Each row below holds a small network's activations on one record, seen along a few directions.
Each row is followed by the record's values for the fields Laneb, Kego, Zusi, Tamem, Vapi.
Other fields move the rows too, some of them a lot.
In the rows, zero is written as 500.
Random noise pushes rows far along 18 fixed directions. That doesn't count. These rows show it; they differ only by the noise:
[590 609 325 597 504 609 498 232 467 519 493 165 520 518 476 478 366 432
 683 511 542 499 648 541 452 448 600 595 701 324 487 489 269 502 554 568
 392 720]
[550 380 315 521 355 488 594 440 539 373 434 264 632 490 587 420 406 584
 227 463 419 442 391 525 493 652 417 511 427 356 363 437 359 499 432 485
 472 609]
[609 610 702 251 487 215 382 457 387 637 509 886 273 406 609 544 679 277
 394 417 518 312 579 666 422 421 319 377 228 692 696 439 605 576 383 365
 470 327]
[601 419 511 395 421 298 659 729 553 628 578 550 463 555 689 446 315 428
 393 695 357 331 441 759 604 466 493 493 772 564 216 382 458 453 212 328
 422 494]
[431 446 711 240 500 789 759 396 422 576 445 313 409 585 676 517 494 757
 450 648 587 725 481 480 517 393 458 545 223 614 564 466 536 635 469 590
 513 514]
[517 707 804 412 539 359 472 404 473 286 445 716 298 590 349 500 765 476
 570 361 676 483 535 468 621 283 694 215 298 790 519 407 617 603 344 551
 508 587]
[290 529 874 346 592 569 698 624 356 722 348 871 327 433 564 643 353 304
 394 457 491 673 534 632 463 383 641 602 732 498 477 821 427 547 469 299
 453 186]
[471 519 522 526 496 396 430 857 542 675 647 640 557 625 683 486 591 548
 549 368 499 187 480 236 467 557 422 614 471 597 472 793 826 542 665 171
 553 332]
[423 430 594 368 378 286 570 443 433 525 342 411 632 491 679 515 527 521
 532 370 620 625 518 488 705 370 616 504 569 546 443 618 550 628 397 572
 560 695]
[488 613 804 655 441 909 627 469 570 491 458 353 540 583 508 457 444 674
 852 526 401 733 417 365 653 481 853 526 902 429 229 388 578 625 452 588
 422 829]
[580 726 640 391 360 371 471 732 601 408 562 550 585 352 501 651 810 347
 688 651 522 288 522 551 459 380 605 392 391 675 503 367 799 536 482 613
 608 343]
[601 556 516 308 299  94 418 382 478 468 318 638 326 645 621 506 639 497
 849 258 586 661 573 323 462 344 686 458 404 462 623 583 791 543 611 253
 470 692]
[537 360 293 580 661 596 364 481 634 512 604 399 506 540 463 559 513 630
 434 635 468 402 432 345 389 622 365 579 302 549 538 389 550 458 564 424
 550 613]
[670 351 217 326 566 298 607 345 531 684 505 261 479 554 397 620 484 411
 444 819 321 356 554 674 364 488 395 444 364 611 754 284 363 476 513 415
 570 700]
[480 192 688 764 595 662 599 428 703 511 575 529 640 399 482 733 487 651
 204 402 295 557 299 597 637 651 454 361 648 558 476 439 642 596 446 535
 698 801]
[627 564 553 283 507 700 749 654 426 677 430 435 689 336 787 629 498 640
 697 872 227 356 276 509 589 544 397 522 303 583 439 599 438 670 156 402
 467 495]
[712 288 808 413 524 680 698 256 515 615 423 408 477 507 360 627 471 718
 327 500 345 634 340 464 616 461 362 109 382 492 336 392 205 450 267 375
 377 852]
[556 716 427 627 547 438 337 380 559 349 629 614 465 481 264 470 715 441
 653 402 497 219 564 499 498 468 428 308 439 519 605 567 543 463 553 556
 510 400]
[407 473 535 434 426 345 625 547 586 575 266 349 765 224 594 836 523 267
 404 621 374 464 509 689 509 514 693 622 669 574 548 542 566 721 485 492
 711 598]
[527 475 725 456 502 530 392 421 504 618 477 852 524 272 419 599 558 529
 714 448 383 595 405 492 640 426 317 284 637 317 362 724 411 352 328 477
 391 379]

[517 454 598 523 563 651 714 601 442 603 529 367 467 724 311 530 413 549
 309 388 556 466 552 305 390 449 511 403 492 441 470 756 292 388 749 296
 419 400] | (Laneb p1; Kego j2; Zusi m3; Tamem u7; Vapi g1)
[529 569 860 568 373 786 411 304 497 685 624 665 269 530 432 250 490 440
 275 324 264 492 555 648 364 735 342 465 631 478 614 101 582 622 658 520
 401 479] | (Laneb p6; Kego j1; Zusi m1; Tamem u4; Vapi g2)
[537 423 698 465 751 790 493 275 345 811 531 614 425 485 455 594 470 609
 612 430 517 653 534 382 516 449 269 455 413 445 622 773 322 443 500 394
 370 507] | (Laneb p6; Kego j1; Zusi m3; Tamem u3; Vapi g2)
[702 516 466 431 444 111 365 431 524 636 584 629 274 627 618 488 470 367
 775 494 535 505 655 647 529 337 559 469 718 558 570 308 684 470 487 390
 452 693] | (Laneb p4; Kego j2; Zusi m3; Tamem u3; Vapi g1)
[418 330 678 431 389 502 589 423 594 848 551 299 601 698 364 435 632 646
 400 448 304 410 577 419 574 577 352 407 636 636 667 461 680 633 823 412
 653 653] | (Laneb p1; Kego j2; Zusi m5; Tamem u5; Vapi g2)
[514 437 426 515 387 628 533 508 382 694 531 430 565 665 617 244 391 622
 844 476 381 688 477 324 540 565 524 645 772 245 446 550 503 441 603 531
 372 618] | (Laneb p6; Kego j2; Zusi m3; Tamem u6; Vapi g2)
[570 417 609 596 657 664 862 631 623 282 737 340 523 563 439 701 375 742
 398 628 660 469 428 661 703 201 516 193 492 639 248 714 334 328 229 524
 540 455] | (Laneb p6; Kego j2; Zusi m5; Tamem u6; Vapi g2)
[554 353 277 490 418 452 625 454 466 396 554 693 465 615 467 296 477 768
 623 497 267 579 265 480 589 598 325 298 387 319 559 569 468 343 390 508
 480 481] | (Laneb p4; Kego j2; Zusi m5; Tamem u5; Vapi g2)
[324 565 481 427 621 421 598 603 507 504 375 674 375 636 377 418 401 490
 562 641 405 451 483 540 626 452 665 529 694 636 382 583 435 550 355 326
 476 414] | (Laneb p3; Kego j2; Zusi m5; Tamem u1; Vapi g2)
[596 424 468 595 418 124 608 734 436 402 612 551 611 556 582 555 472 366
 483 267 672 431 523 592 586 336 681 362 666 502 385 660 581 351 436 530
 540 571] | (Laneb p5; Kego j1; Zusi m1; Tamem u5; Vapi g2)
[670 392 512 479 487 329 521 391 719 534 582 366 377 632 315 646 520 656
 692 580 489 504 555 489 582 296 518 224 584 550 413 409 544 355 510 334
 527 779] | (Laneb p5; Kego j2; Zusi m2; Tamem u5; Vapi g2)
[636 536 689 365 376 685 702 416 385 724 470 489 478 455 437 404 450 431
 501 708 129 535 416 686 461 587 484 366 609 493 582 183 279 565 371 564
 431 595] | (Laneb p2; Kego j2; Zusi m1; Tamem u2; Vapi g2)
[682 581 243 536 548 450 478 356 487 269 623 645 419 365 408 539 517 414
 604 623 425 466 471 761 351 506 385 366 304 392 733 443 407 342 387 644
 476 343] | (Laneb p6; Kego j1; Zusi m1; Tamem u3; Vapi g2)
[432 514 551 405 311 412 601 515 499 532 471 504 489 440 458 451 518 419
 378 501 467 480 532 653 490 452 444 415 577 416 477 453 471 455 551 557
 517 343] | (Laneb p6; Kego j2; Zusi m2; Tamem u4; Vapi g1)
[679 330 522 471 403 189 462 633 452 417 457 710 668 411 458 572 645 413
 288 328 461 457 330 458 520 575 409 244 297 475 515 504 498 376 407 490
 513 510] | (Laneb p6; Kego j1; Zusi m3; Tamem u3; Vapi g1)
[344 553 557 847 674 710 181 311 553 429 619 810 468 356 187 447 616 440
 616 304 441 562 502 461 507 614 498 479 719 389 595 505 554 422 626 715
 556 484] | (Laneb p5; Kego j1; Zusi m2; Tamem u6; Vapi g2)
[649 427 311 561 532 585 683 671 439 484 563 258 526 617 316 581 383 367
 418 568 557 549 518 362 144 498 659 506 415 337 504 477 269 205 701 391
 429 526] | (Laneb p6; Kego j1; Zusi m1; Tamem u3; Vapi g2)
[696 487 193 635 525 649 471 412 501 285 536 570 504 454 387 430 364 611
 642 567 307 551 316 466 406 640 375 417 422 152 447 566 217 259 378 468
 319 411] | (Laneb p6; Kego j2; Zusi m3; Tamem u2; Vapi g2)
[526 419 371 463 627 383 417 517 646 603 502 470 531 481 259 710 600 373
 602 835 335 494 539 563 375 535 574 517 539 672 811 257 631 522 697 550
 702 550] | (Laneb p2; Kego j2; Zusi m3; Tamem u3; Vapi g1)
[500 606 861 441 571 693 424 264 627 643 409 403 537 268 378 743 561 581
 541 531 543 448 598 500 683 352 322 296 577 513 292 666 347 581 397 431
 416 527] | (Laneb p1; Kego j1; Zusi m1; Tamem u7; Vapi g1)
[529 538 403 623 500 687 361 247 552 641 549 579 348 557 536 372 418 641
 679 417 275 480 506 469 458 687 282 609 654 260 562 551 557 531 628 330
 366 504] | (Laneb p3; Kego j2; Zusi m3; Tamem u2; Vapi g2)
[497 437 572 431 537 500 522 364 414 493 319 452 678 338 292 643 672 469
 309 445 464 507 433 407 532 535 397 299 240 526 612 558 296 531 482 587
 552 568] | (Laneb p3; Kego j2; Zusi m3; Tamem u6; Vapi g1)
[535 265 604 433 561 791 881 677 480 754 581 472 640 470 346 695 515 616
 465 795 212 586 311 522 457 539 370 325 473 444 618 561 452 360 580 589
 587 394] | (Laneb p3; Kego j1; Zusi m3; Tamem u7; Vapi g1)
[343 184 677 381 560 451 490 490 425 710 434 496 607 521 477 602 555 575
 586 513 653 929 495 343 661 350 582 496 587 582 581 476 594 461 571 761
 646 736] | (Laneb p4; Kego j2; Zusi m3; Tamem u6; Vapi g1)
[413 627 513 409 487 747 655 509 470 312 275 522 444 425 286 628 499 476
 686 620 500 791 472 383 306 433 697 524 427 228 445 692 344 347 613 476
 394 222] | (Laneb p6; Kego j2; Zusi m3; Tamem u6; Vapi g2)
[521 491 466 729 648 407 626 463 506 221 581 621 321 731 404 560 541 539
 392 209 690 476 507 503 528 415 661 350 441 557 578 665 661 466 577 457
 540 572] | (Laneb p3; Kego j1; Zusi m3; Tamem u1; Vapi g1)
[573 677 307 458 265 337 689 582 540 398 475 194 540 700 507 426 493 521
 630 456 501 289 596 448 422 454 607 503 545 391 502 697 579 514 721 311
 473 419] | (Laneb p6; Kego j1; Zusi m1; Tamem u2; Vapi g1)
[488 369 310 397 537 318 606 541 693 413 473 402 420 573 645 692 446 565
 432 687 529 544 533 643 416 456 565 650 391 640 613 489 750 562 559 323
 661 501] | (Laneb p1; Kego j1; Zusi m5; Tamem u3; Vapi g2)
[464 729 745 415 417 689 519 313 702 300 284 360 414 450 327 555 525 686
 580 556 523 545 529 441 623 404 545 354 537 449 167 561 404 573 420 355
 350 467] | (Laneb p1; Kego j1; Zusi m1; Tamem u5; Vapi g1)
[472 717 330 837 652 600 375 380 476 324 645 634 440 476 414 415 483 446
 436 261 534 172 545 548 525 599 378 478 544 396 534 737 403 516 524 526
 442 341] | (Laneb p3; Kego j2; Zusi m3; Tamem u7; Vapi g1)
[320 617 727 294 440 701 575 453 455 622 281 594 401 487 440 365 555 650
 462 598 321 502 402 368 589 569 425 457 397 556 433 480 420 677 423 399
 451 412] | (Laneb p4; Kego j2; Zusi m2; Tamem u7; Vapi g1)
[637 668 547 374 307 332 555 606 463 461 532 447 465 491 550 507 494 422
 772 493 693 488 602 525 553 211 590 359 601 383 289 587 424 330 415 511
 374 423] | (Laneb p6; Kego j2; Zusi m2; Tamem u5; Vapi g1)
[615 615 404 474 435 444 621 688 274 729 679 385 459 627 790 379 435 240
 316 437 529 169 656 619 273 575 456 715 442 567 690 472 539 595 646 398
 467 368] | (Laneb p4; Kego j2; Zusi m3; Tamem u6; Vapi g2)
[323 347 286 523 496 376 265 480 541 476 629 607 403 592 736 196 392 614
 227 429 616 445 522 580 585 642 214 744 505 489 473 428 666 504 514 584
 506 325] | (Laneb p6; Kego j1; Zusi m3; Tamem u7; Vapi g1)
[565 498 658 740 475 344 459 514 559 390 442 753 538 390 759 590 503 398
 315 208 408 409 386 661 638 659 630 520 678 576 450 466 769 779 343 413
 554 714] | (Laneb p1; Kego j1; Zusi m3; Tamem u4; Vapi g1)
[449 779 740 512 650 668 346 381 685 531 476 626 404 339 344 755 650 532
 901 657 486 449 611 498 570 329 566 442 582 683 534 578 672 653 502 434
 542 415] | (Laneb p2; Kego j2; Zusi m5; Tamem u4; Vapi g2)

Which values does each new row have?
[305 562 825 376 603 593 570 799 413 645 491 646 530 673 702 368 655 696
 406 469 519 311 400 244 717 553 480 580 287 920 442 639 761 803 373 317
 570 429] | (Laneb p6; Kego j2; Zusi m3; Tamem u6; Vapi g2)
[388 677 348 592 440 316 541 437 410 443 515 463 584 502 277 406 605 290
 649 383 562 336 649 591 564 380 612 421 721 420 632 668 417 492 635 752
 567 417] | (Laneb p6; Kego j2; Zusi m2; Tamem u4; Vapi g1)
[422 389 389 317 408 287 346 597 410 753 399 490 573 450 783 424 442 388
 418 483 549 526 560 403 387 601 396 809 448 463 527 506 576 533 562 344
 491 488] | (Laneb p6; Kego j1; Zusi m1; Tamem u3; Vapi g2)
[399 492 741 517 680 586 633 487 411 839 591 467 548 537 430 449 424 388
 295 529 427 315 593 706 697 471 424 457 808 708 467 535 299 600 386 519
 490 520] | (Laneb p6; Kego j1; Zusi m3; Tamem u3; Vapi g2)
[502 596 647 521 414 736 336 589 484 432 590 636 557 336 696 465 582 591
 542 335 603 526 452 343 432 570 307 589 300 345 431 676 645 455 552 518
 421 179] | (Laneb p6; Kego j1; Zusi m3; Tamem u6; Vapi g2)
[615 646 311 639 449 274 249 261 569 417 418 350 478 504 596 436 424 388
 579 366 514 345 631 553 564 556 591 603 668 478 499 372 484 696 476 416
 451 795] | (Laneb p6; Kego j2; Zusi m3; Tamem u7; Vapi g1)
[389 355 665 230 376 462 647 414 342 622 323 419 435 646 444 427 535 549
 272 374 613 776 560 349 412 414 517 444 281 508 630 507 398 498 685 491
 512 519] | (Laneb p1; Kego j2; Zusi m5; Tamem u7; Vapi g2)
[602 336  40 622 468 426 741 388 528 274 533 594 448 660 411 418 457 738
 523 473 154 487 257 537 410 700 349 348 286 271 787 654 539 385 597 360
 552 485] | (Laneb p6; Kego j2; Zusi m3; Tamem u4; Vapi g1)
[626 421 385 521 655 352 404 643 613 505 440 628 503 271 426 857 372 319
 481 658 494 472 474 583 374 451 514 500 560 401 338 599 377 301 390 276
 448 418] | (Laneb p5; Kego j1; Zusi m1; Tamem u3; Vapi g1)
[457 435 610 551 381 615 546 359 324 477 355 667 443 494 413 385 493 409
 440 279 379 865 408 449 335 664 662 489 529 270 717 371 490 509 665 654
 476 615] | (Laneb p6; Kego j1; Zusi m1; Tamem u7; Vapi g1)
[594 450 765 524 322 387 548 698 371 546 600 680 595 546 406 359 619 373
 404 303 474 501 424 475 557 490 583 224 594 513 439 347 479 385 445 653
 482 550] | (Laneb p6; Kego j2; Zusi m5; Tamem u7; Vapi g2)
[481 663 475 667 292 704 298 295 384 546 605 667 516 289 832 341 516 500
 740 143 446 549 541 531 428 671 307 703 547 180 721 632 741 642 680 689
 480 366] | (Laneb p4; Kego j2; Zusi m5; Tamem u4; Vapi g2)
[478 497 235 619 412 296 626 606 411 600 695 400 572 771 545 227 418 455
 623 402 437 307 583 548 549 499 574 550 787 482 610 625 531 488 654 516
 556 559] | (Laneb p1; Kego j2; Zusi m5; Tamem u4; Vapi g2)
[377 263 180 431 520  87 322 251 510 567 506 193 630 679 453 333 532 592
 541 436 717 524 684 431 748 368 393 529 553 610 588 510 477 470 553 653
 622 822] | (Laneb p6; Kego j2; Zusi m3; Tamem u6; Vapi g2)
[491 534 629 623 385 666 324 482 583 414 319 533 654 441 535 405 643 685
 575 340 354 529 290 162 630 755 519 522 495 397 257 425 666 641 456 426
 422 732] | (Laneb p3; Kego j1; Zusi m3; Tamem u6; Vapi g1)
[557 736 524 405 246 445 595 640 564 264 422 483 645 372 499 409 617 485
 558 654 344 309 386 642 625 532 517 370 518 480 306 427 517 548 304 614
 462 278] | (Laneb p2; Kego j1; Zusi m3; Tamem u2; Vapi g1)
[432 291 661 637 514 697 289 595 655 648 662 414 602 602 536 315 529 746
 108 388 485 353 421 283 623 763 182 557 508 599 273 296 637 557 578 458
 504 577] | (Laneb p6; Kego j2; Zusi m3; Tamem u3; Vapi g1)
[495 439 349 605 565 439 439 378 367 391 547 729 608 507 409 359 604 638
 759 344 471 565 356 398 710 519 362 353 465 359 586 753 457 413 403 717
 468 509] | (Laneb p6; Kego j2; Zusi m3; Tamem u4; Vapi g1)
